A small network was shown many inputs. Here are its activations along a few directions, one row for each input.
In each table, some parts of the input vary, and every possible input appears once, in random order.
A made-up example of a description, with smaller parts first: one of 3 separate values, together with either a single point or one of 11 places along a line or (one of 4 places along a line, together with one of 8 places around a ring).
Shared parts are said once, and a part with two or three values counts as separate values.

Other details of the inputs vary at random and push rows far along three fixed directions, the same in every table; ignore that.

Table:
x1: [-25   2  42  47 -77   7  39  -5   9 -38 -22]
x2: [ 14   4 -10 -36  29  -2 -25   4  13   0   8]
x3: [  7  13 -27  16 -48  15  21   4  -9  21  36]
x4: [ 14   7 -14 -29  29  -4 -30   6   6  -4   8]
x5: [ 21  24 -13  25 -40  11   1  -4   3  28  37]
x6: [  3 -11 -28 -20  31  11   1  10  -6  -9  10]
x7: [ 17  26 -15  13 -43   0   4  -5  11  33  30]
x8: [-31 -14  36   4   0 -12  27   7  20 -65 -51]
x9: [  2  -7 -30 -19  31  13  -3  12  -8  -9   6]
x10: [-15 -16  27  45 -38 -48   6   2 -57  80 -29]
x11: [ -4 -11  44  58 -34 -59 -15 -12 -50  88 -19]
x12: [ -6 -11  46  67 -24 -40  -8 -18 -48  89 -20]
x13: [  4  44 -15 -10 -94  40  57  20  69 -89  26]
x14: [ 10   5 -13 -27  31   1 -20  -1  14   1   4]
x15: [-20  -7  60  11   7  -1   7 -13  32 -61 -37]
x16: [ -2  -9 -22 -27  24  21 -11   5  -8 -12   4]
x17: [-26  11  36  37 -73  -6  50   4  20 -31 -30]
x18: [ 12   6 -11 -15  35  12 -23   0   6  -3   7]
x19: [  3  -9 -27 -26  33   4   7   7  -2  -4   6]
x20: [ 14  25  -8  18 -47  20  -9 -10   1  24  30]
x21: [-32 -20  46   5   4   1  29  -1  19 -63 -42]
x22: [  2 -13 -25 -23  33  12   4   7  -3  -5  10]
x23: [-14 -37  48  29  49 -45 -32 -21 -47  51 -37]
x24: [  8  13 -25  13 -43  18  25   6  -4  27  28]
x25: [-27 -18  38   9   5 -10  33   3  18 -67 -45]
x26: [ 14   3 -11 -19  36   1 -14  -4  10  -2   9]
x27: [  9   6  -9 -18  33  13 -26  -3   5  -5  11]
x28: [ 20  32 -13   6 -47   1  -6   3   5  33  28]
x29: [  4 -10 -26 -36  25  -4  -4  15  -4  -8   5]
x30: [  9   2 -10 -18  27  17 -32  -7   3 -13  12]
x31: [  5  10 -20   9 -51  23  16  -1  -6  22  29]
x32: [-21 -11  61   9   3   4   1 -17  29 -63 -38]
x33: [-23 -37  25  21  44 -44  -9   0 -57  50 -51]
x34: [  0  -6 -26 -22  30  16  -1  12  -6  -6   3]
x35: [ 18  24 -11  23 -43  11  -2  -8   1  26  40]
x36: [ -1  -5 -25 -25  29  17  -5   9  -7  -8   7]
x37: [  3  -4 -32 -22  31   5   1  12  -7  -7   2]
x38: [ 20  22 -10  22 -39  11   5  -8   6  31  36]
x39: [ 20  27 -14  26 -40  12  -2  -3   1  29  32]
x40: [  9   9 -15 -25  31   1 -24   2  10  -1   1]
x41: [ -9  16  58  39 -75 -15  31  -8  33 -27 -15]
x42: [ 17  31 -18  16 -43   1  -3  -1   5  31  26]
x43: [-27 -20  44  -6  -2 -17  29   5  23 -63 -45]
x44: [ 11   4 -16 -22  31  -3 -22   0  10  -3   8]
x45: [-31 -18  37   3   1 -14  30   5  22 -65 -47]
x46: [  0 -10 -29 -32  30  -1   3   9   1  -1   3]
x47: [ -1  -8 -28 -34  29   2   1  11   1   0  -1]
x48: [-15 -32  44  33  48 -44 -39 -16 -52  49 -41]
x49: [ 13   8 -15 -15  34   2 -21   0   5  -5   6]
x50: [ 10  -3  -7 -22  29  15 -26 -12   7  -9  16]
x51: [  0 -12 -24 -27  31  12   0   4  -4  -7  13]
x52: [ 20  28 -12  17 -38   6   6  -5   8  33  28]
x53: [-15 -39  46  29  44 -40 -42 -22 -51  44 -37]
x54: [  0  -6 -28 -22  29  14  -6   9  -9 -11  10]
x55: [  2  -7 -26 -27  32   6   6   9  -2  -2   2]
x56: [ -1 -16 -21 -28  26  18  -6   0  -5 -11  11]
x57: [-31 -25  44   8  -1   3  20  -4  13 -70 -40]
x58: [ 10  15 -24  -3 -50   3  20  11  -2  29  24]
x59: [ 14   4 -14 -16  35   1 -17  -1   7  -5  10]
x60: [ 19  32 -14  19 -38   7   2  -2   3  31  25]
Each input here is: one of 2 separate values, together with one of 5 places around a ring, together with one of 6 places along a line.
The inputs of x60 and x33 match in every part but the choice among 2 separate values. If x18 is changed in the same way as x60 into x33, which row does it become?
Answer: x34
The inputs of x46 and x7 match in every part but the choice among 2 separate values. If x36 is changed in the same way as x46 into x7, which row does it become?
Answer: x27
Start at x2 and move only the place on the line of 6, one step at a time. The first step leads to x14. Which rows follow, in order?
Answer: x52, x12, x15, x32
Which other rows does x29 become when the choice among 2 separate values takes its other values? List them by row number.
Answer: x11
Which other rows does x10 become when the choice among 2 separate values takes its other values? List them by row number.
Answer: x28
Which other rows does x21 become when the place on the line of 6 takes its other values? List them by row number.
Answer: x24, x31, x47, x55, x58
